A small network was shown many inputs. Here are its activations along a few directions, one row for each input.
In each table, some parts of the input vary, and every possible input appears once, in random order.
A made-up example of a description, with smaller parts first: one of 5 places around a ring, together with either a single point or (one of 2 separate values, together with one of 4 places along a line) or one of 9 places around a ring.
Shared parts are said once, and a part with two or three values counts as separate values.

Rows:
r1: [ 24  -9 -23  -6   5 -22  16  -8  -5  10   2 -19  15   4  -4 -24]
r2: [-12  -8 -27  27   3  -6   5 -20  -3 -12 -18 -26   6  11  -2   2]
r3: [-2 -8 20  0  3  1 -4  2  7  7  0 11 -1  1 -3 13]
r4: [  0 -28  19   6   0 -10   0  -7  -3  -1   7   2   7  -5  -2  18]
r5: [ 18  -3 -46   7  11 -17  17  -9  -9   5  -9 -29   7   8  -5 -30]
r6: [ -2 -18  32   1  -3  -1 -17  12  -3  17  15   5   2 -17  15  21]
r7: [ -3  19  -4   0  -6   7   0  -8   6 -14 -10   7  -4  11  -3  -8]
r8: [ -5  35 -12 -14  -4  14   4  -2   5 -17  -5  13  -3  13  -7 -16]
r9: [ -2   7  -1   6  -4  -2   2 -10   6  -9  -9  -4   0  11   0   7]
r10: [-11  -3 -25  26   8  -6   2 -20  -5 -11 -19 -20  -5  12   2   0]
r11: [ 27 -23  -1 -18  10 -20  11   5  -6  22  13  -3  10  -9  -5 -15]
r12: [ -6 -14  -2  15  -5 -14   2 -15   2  -8  -7 -19  14   9  -5  10]
r13: [  1   4  18 -10  -3  12  -3   7   7  -5   4  21  -9  -2  -6   1]
r14: [-10  41 -37  -2   4  18   3  -5  -1 -23 -17   4 -11  15  -5 -23]
r15: [  2  22  16 -21   1  19   5  15   7  -6   4  27  -5  -2 -12  -4]
r16: [  0  23  25 -25  -9  28  -6  29  -1   9  17  27 -10 -19   2  -1]
r17: [  0 -22  22   3   4  -6  -4  -3   3   2   6   5   3  -3   2  16]
r18: [-10 -23  23   3  -7  -7 -12  14  -4  16  19  -2   7 -16  10  23]
r19: [ -6  10  24 -14 -10  16 -12  23   4  13  18  21 -14 -20   8   6]
r20: [ -3 -10   1  13   1 -11  -2 -17   0  -8  -7 -12   3  10   0   8]
r21: [ -8  11 -26  18   4   6   0 -15   0 -15 -21 -16  -5  16   0  -1]
r22: [ -2  -5  29  -5  -9   8 -12  20   1  15  14  11  -6 -16  11  20]
r23: [ 21 -21   4 -25   4 -17   2  22  -9  35  25  -3   7 -27  10  -9]
r24: [-12  23 -32  15   3  11   3  -9   2 -20 -21  -1  -9  13   0 -14]
Q: What is each input in this table made of?
A: one of 4 places along a line, together with either a single point or one of 5 places along a line
Q: The inputs of r22 and r9 match in every part but the place on the line of 4. If r6 is changed in the same way as r22 into r9, which row does it become?
A: r20
Q: Which other rows agree with r15 in the place on the line of 4? List them by row number.
A: r3, r4, r11, r13, r17
Q: A walk changes only the place on the line of 5. It starts at r2 and steps to r10. List the rest of the walk in order.
A: r21, r24, r14

Rows:
r25: [ 13 -32   0   7  -1 -14  -1   2  -7  23   7 -16  14 -11   6  10]
r26: [  0  -8  14  -9  -1 -20  10  -8   3 -11   5   5  13   8  -9   2]
r27: [ -2  36  12 -20  -8  26 -11  26   8   5   1  29 -18  -3   2  -8]
r28: [-18  -1 -26  23  -6  -2  -6 -10 -14  -5  -6 -23  -1   4  21   6]
r29: [  5  -1 -10   7   0 -18   8 -28  10  -6 -11 -12   7  18  -5  -8]
r30: [ 25   7 -23 -13   3  -1  15  -1  -2  11   2  -7   5  -3  -6 -25]
r31: [-12   8  17   1  -9  14  11   0  14 -22  -6  25   4   7 -16  19]
r32: [  2  24 -43   0   3  11  -2  -1 -12 -19  -9 -14  -9   1  -1 -28]
r33: [-15  -3  47  -3 -14  17 -25  18   3  10  21  19 -14 -21  17  30]
r34: [  7 -41  35  -4   6 -13  -9  19  -6  23  20   3   4 -23   5  19]
r35: [ 14   3   6 -21  11  -5  10  15  -2  18   9   9   1  -6  -7 -16]
r36: [-19   8 -29  32  16   5   1 -32   5 -28 -34 -17  -8  30  -8  -1]
Q: What is each input in this table made of?
A: one of 3 separate values, together with one of 4 places along a line
Q: The inputs of r31 and r33 match in every part but the choice among 3 separate values. If r36 is changed in the same way as r31 into r33, which row does it become?
A: r28
Q: Which other rows does r35 become when the choice among 3 separate values takes its other values? List them by row number.
A: r26, r34

Rows:
r37: [-13 -45 -11  40   0 -22  11 -16 -23  11   4 -28  19 -25   6  28]
r38: [ -7  43 -38   1  15  17   2 -32  14 -25 -25 -14  -4  21 -22 -29]
r39: [  2 -35  -7  24  -5 -36  11 -20   2   4 -13 -19  15  16  12  10]
r40: [ -6 -17 -23  15  -3 -24  -3 -23  10  -9  -2 -23   9  18   7   4]
r41: [-10  16  18 -11 -22  26   2  21  12 -11   4  25  -4  -8   6  12]
r42: [  3 -18  39  -8   1  -3 -24   9   2  12  17  19  -8  -8   4  27]
r43: [ -8   5  26  -2  -7   6 -16  16  -2  11  20  21 -10  -8   0  17]
r44: [ 35 -22 -34 -23  14 -38  35   4 -21  24   4 -25  31   6  -2 -31]
r45: [-15  47   5 -17  -3  38   1  26  24 -13 -18  30 -18   8  -3 -16]
r46: [-14  27 -26   7   3   4   8 -26  -3 -34 -25 -19   0  22  -1 -22]
r47: [  3 -38  57   5   5   0 -12  10  -7  24  26  11  -1 -19  -1  36]
r48: [ 34  -5  21 -41  -8  -1  20  34  -9  30  30  10   9 -43   3 -28]
r49: [-11  38   5 -11   7  39 -21  20   2  -7   2  24 -31   0  -1  -3]
r50: [  7   4 -32  20   3  -5 -15 -21  -1 -17 -23 -11  -6  18  -8  -5]
Q: The inputs of r37 and r47 match in every part but one. If r38 is changed in the same way as r37 into r47, which row does it become?
A: r45
Q: What is each input in this table made of?
A: one of 2 separate values, together with either a single point or one of 6 places along a line
Q: Which other rows does r48 become when the choice among 2 separate values takes its other values? List them by row number.
A: r44
